Small tables with named rows and columns. After each table, cells are looked up by row and column.

rop =
,getofe,suko,ragupir,gezim
visuno,8.579,5.567,7.458,4.711
zek,6.642,5.959,3.689,4.473
toberos,6.315,4.013,2.962,4.975
dapeka,2.442,4.544,2.342,5.894
nipapil,6.553,4.524,5.272,6.863
matip,5.329,5.441,4.497,4.601
tar,6.690,5.073,6.254,4.130
dav,4.699,3.846,5.413,3.902
fif,1.391,5.364,7.727,5.992
ruroloz,4.460,6.034,5.002,5.394
finag,6.272,4.536,6.775,5.178

suko of zek is 5.959
gezim of dav is 3.902
gezim of toberos is 4.975
gezim of ruroloz is 5.394
gezim of visuno is 4.711
ragupir of dav is 5.413
Row with the largest suko: ruroloz

Table lugetam
	did	kilugul
tabozad	98	645
pil	620	578
sigura	814	691
lisomu	801	458

pil, kilugul -> 578
lisomu, did -> 801
sigura, kilugul -> 691
lisomu, kilugul -> 458
pil, did -> 620
tabozad, did -> 98
tabozad, kilugul -> 645
sigura, did -> 814

Table gesu
	nizul	tirotu	feber	gipe	vob	tagu	ror
muv	2222	1716	5549	898	8536	2619	774
denak	4702	1443	5532	709	6484	1795	774
sokig	4902	1606	5532	634	6484	2008	688

What is the gipe of muv in gesu? 898
What is the vob of denak in gesu? 6484
What is the feber of sokig in gesu? 5532
What is the tagu of muv in gesu? 2619
What is the gipe of denak in gesu? 709
What is the tirotu of sokig in gesu? 1606
What is the tagu of sokig in gesu? 2008
What is the tagu of denak in gesu? 1795
What is the nizul of sokig in gesu? 4902
What is the ror of muv in gesu? 774
What is the gipe of sokig in gesu? 634
What is the ror of sokig in gesu? 688
What is the tirotu of muv in gesu? 1716
What is the nizul of muv in gesu? 2222
What is the feber of muv in gesu? 5549
What is the tirotu of denak in gesu? 1443
What is the feber of denak in gesu? 5532
What is the vob of muv in gesu? 8536
What is the nizul of denak in gesu? 4702
What is the vob of sokig in gesu? 6484

vosel.tsv
	fusomoz	vud
sos	247	172
zisavo	88	79
nerud	62	84

vud of nerud: 84
vud of zisavo: 79
vud of sos: 172
fusomoz of zisavo: 88
fusomoz of nerud: 62
fusomoz of sos: 247
Row with the largest vud: sos

garagu =
|  | lasenup | nobi | fik | kun | zube | livu | fuvozi | zumef | belodi |
|---|---|---|---|---|---|---|---|---|---|
| berufot | -32 | -47 | 7 | 22 | -35 | -22 | 20 | -59 | 24 |
| punidod | 15 | 3 | -42 | 8 | 13 | -55 | -27 | -33 | 3 |
| forar | 20 | 24 | -70 | -39 | 21 | -53 | -69 | 3 | -47 |
| ladi | 1 | -9 | -26 | 6 | -1 | -38 | -14 | -32 | 4 |
| dolu | -70 | -53 | 49 | -40 | -67 | 64 | 25 | 12 | -29 |
| resovav | -68 | -75 | 59 | 18 | -70 | 34 | 59 | -47 | 28 |
| lipere | -67 | -75 | 59 | 18 | -70 | 34 | 59 | -47 | 28 |
| dur | -39 | -18 | -12 | -69 | -35 | 19 | -36 | 24 | -66 |

What is the kun of berufot in garagu? 22
What is the fuvozi of punidod in garagu? -27
What is the kun of dolu in garagu? -40
What is the belodi of ladi in garagu? 4
What is the zumef of resovav in garagu? -47
What is the zube of resovav in garagu? -70
What is the zumef of dolu in garagu? 12
What is the livu of ladi in garagu? -38
What is the nobi of punidod in garagu? 3
What is the zube of dur in garagu? -35

Table gokimob
,labopog,vil,pebi,bufane,vepog,ponesir,gep,duta
bam,90,133,172,192,74,220,53,175
dar,55,177,192,203,197,211,85,183
sof,152,204,89,192,208,114,60,121
defe,83,154,119,79,162,116,117,189
rugezik,128,199,198,125,81,80,87,191
geter,169,189,95,73,134,168,166,200

vil of dar is 177
bufane of geter is 73
ponesir of dar is 211
vepog of rugezik is 81
bufane of dar is 203
ponesir of bam is 220
gep of geter is 166
duta of geter is 200
gep of rugezik is 87
bufane of rugezik is 125
gep of sof is 60
ponesir of geter is 168
labopog of sof is 152
duta of defe is 189
pebi of dar is 192
labopog of rugezik is 128
duta of rugezik is 191

Table tekis
	zitak	pobuz	fivur	lup	lovuz	bipibad	sotov
nas	201	65	18	162	159	145	27
numogi	200	62	16	155	155	138	22
neku	56	51	108	76	113	53	55
nis	202	66	18	162	158	144	27
dodizu	57	99	141	34	48	9	93
libadas	201	65	17	159	157	142	25
vitum	206	72	19	168	159	149	33
debef	90	179	181	176	116	131	197
kavebu	86	184	187	163	102	118	200
numu	228	95	19	148	126	131	40
rekoded	44	52	117	93	129	67	66
paduv	86	183	187	166	105	120	200

nas, lup => 162
numu, fivur => 19
vitum, fivur => 19
kavebu, fivur => 187
debef, fivur => 181
kavebu, bipibad => 118
numu, lup => 148
neku, bipibad => 53
dodizu, bipibad => 9
numogi, lovuz => 155
libadas, lup => 159
Which row has the largest lup? debef

fug:
          baz  baladum   sif  kisi  puvi  noti   rol
fogisu    227        7  -624   425   528   204   368
lapi      571      190   471   -55  -494  -267   231
numepi    241        1  -565   541   519   204   370
rabi      245       -2  -447   709   510   204   340
fikonu    176      198   460   639    39  -568   -26
rinaga   -415      167   -76  -487   463   317  -106
ket       171      195   457   655    52  -565   -25
sepape    127      173   408   800   163  -460   -23
tam      -290      140   444  -333   163   727  -105
mebe      189       29  -113   965   456    64   214
kedalib   204       20  -167   942   471    96   234
deto      442      225   488   131  -347  -540   118

fogisu, noti => 204
tam, baz => -290
tam, puvi => 163
sepape, baz => 127
mebe, baz => 189
numepi, kisi => 541
rinaga, sif => -76
sepape, baladum => 173
numepi, rol => 370
lapi, rol => 231
Which row has the largest kisi? mebe

mos
         bolet  laz  zubiz  kidatu  kiv  kovig  zatifo  gonu  zaki  dumasa
gozo       189   59    185     158  115    137     135   137   166     150
pepibu     251   59    194     191   74    127     163   107   191     159
bakit      183   59    134     164  129    161     168   126   172     142
dener      215   59    168     176   99    139     154   113   177     152
zas        164   59    140     164  138    148     165   134   151     152
rom        225   59    187     178   94    149     160   123   187     149
ditoser    191   59    161     160  124    172     166   140   185     136
luf        228   59    201     171   88    105     139   121   178     161
gudal      223   59    213     171   89    136     136   130   183     152
vamu       229   59    192     162   94    137     144   126   199     143
kaded      234   59    193     188   76    120     138   100   171     163
pev        199   59    173     171  110    127     151   125   163     158
konodu     190   59    178     148  124    150     148   148   185     139

What is the gonu of rom in mos? 123
What is the zatifo of konodu in mos? 148
What is the zubiz of ditoser in mos? 161
What is the bolet of pepibu in mos? 251
What is the kidatu of gozo in mos? 158
What is the kidatu of gudal in mos? 171
What is the gonu of zas in mos? 134
What is the dumasa of bakit in mos? 142
What is the kidatu of dener in mos? 176
What is the zatifo of kaded in mos? 138
What is the zaki of kaded in mos? 171
What is the laz of zas in mos? 59
What is the zubiz of gudal in mos? 213
What is the gonu of pepibu in mos? 107
Which row has the largest bolet? pepibu

